Each row below is a small network's average activation on inputs in which a field has the value named, seen along a few directions.
Related values have similar rows: they may be neighbours, one step apart, or belong to one group.
(in the rows, 500 means zero)
Strong random noise was added to every row along 3 fixed directions; ignore it. To show where, here is one row again and again, with new noise each time:
646,538,451,664,600,447,462,300,377,563,650,533,424,400,420,476,454
612,525,492,561,582,485,521,410,498,443,662,582,461,488,492,445,325
541,527,390,485,655,495,453,515,527,476,618,451,416,482,452,499,431
467,497,483,436,574,478,488,552,612,523,551,512,469,478,489,495,390
327,463,505,418,518,411,420,563,629,774,390,449,477,360,431,570,565


Field Vos:
f13: 644,599,516,602,492,647,607,360,393,386,495,546,636,458,546,431,543
f3: 199,498,536,521,437,451,348,550,642,629,251,465,647,388,559,558,595
f9: 469,522,497,545,432,459,522,692,421,534,451,354,380,528,537,602,556
f15: 451,520,497,526,614,395,480,440,509,591,585,529,425,505,477,485,473
f12: 512,341,437,470,419,471,518,652,399,536,411,448,493,551,516,456,584
f4: 551,612,519,484,420,571,630,564,463,313,573,461,699,685,504,383,424
f8: 403,577,297,462,763,647,359,699,483,453,426,109,480,612,388,622,581
f2: 506,471,530,403,441,571,596,713,686,276,660,632,466,588,603,408,320
f7: 566,447,392,354,589,563,415,496,500,327,530,443,377,534,506,542,689
f1: 497,406,491,302,454,466,513,631,452,361,527,590,433,500,533,497,457
f5: 667,496,479,506,596,541,460,418,365,277,518,516,449,688,469,510,600
f6: 826,553,454,589,500,503,535,388,284,280,599,525,568,647,469,439,471
f10: 492,501,567,579,523,424,544,538,545,663,432,388,475,486,501,493,465
f14: 481,541,383,528,485,635,472,380,565,414,592,517,486,501,523,495,431
f11: 488,546,429,505,517,593,518,343,460,503,546,512,423,416,503,590,655
Each value of Vos is a pair of two hidden parts, and every pair occurs once (3 first parts, 5 second parts).
f4 and f2 share the first part; f4 and f8 share the second. Which value has the first part of f8 and the second part of f2?
Answer: f15
f14 and f10 share the first part; f14 and f11 share the second. Which value has the first part of f11 and the second part of f10?
Answer: f9

Field Sipa:
h11: 525,594,478,666,736,417,527,285,526,540,592,391,466,579,530,496,298
h4: 693,450,483,334,453,366,440,624,450,450,450,433,490,625,462,453,568
h7: 518,630,202,621,649,645,521,682,441,449,765,409,295,480,500,475,487
h12: 342,344,574,333,432,352,383,537,540,675,394,607,331,361,520,564,482
h6: 524,582,363,458,663,397,514,716,582,543,664,329,386,551,360,389,348
h3: 592,622,153,321,882,550,328,524,620,286,635,408,308,595,443,539,617
h8: 395,574,520,647,576,663,549,478,647,209,688,567,561,494,553,446,253
h5: 429,510,609,458,347,634,614,635,580,247,390,508,828,750,546,507,313
h2: 646,412,234,445,592,706,421,541,300,304,663,308,261,411,478,594,670
h1: 438,626,249,427,673,690,346,502,428,486,479,317,410,415,363,634,983
h10: 534,434,590,644,414,488,514,585,269,830,273,309,512,380,482,583,811
h9: 655,497,251,397,704,460,384,434,346,205,526,331,531,701,466,507,614
Each value of Sipa is a pair of two hidden parts, and every pair occurs once (3 first parts, 4 second parts).
h1 and h3 share the first part; h1 and h8 share the second. Which value has the first part of h8 and the second part of h3?
Answer: h11
h4 and h10 share the first part; h4 and h12 share the second. Which value has the first part of h12 and the second part of h10?
Answer: h2
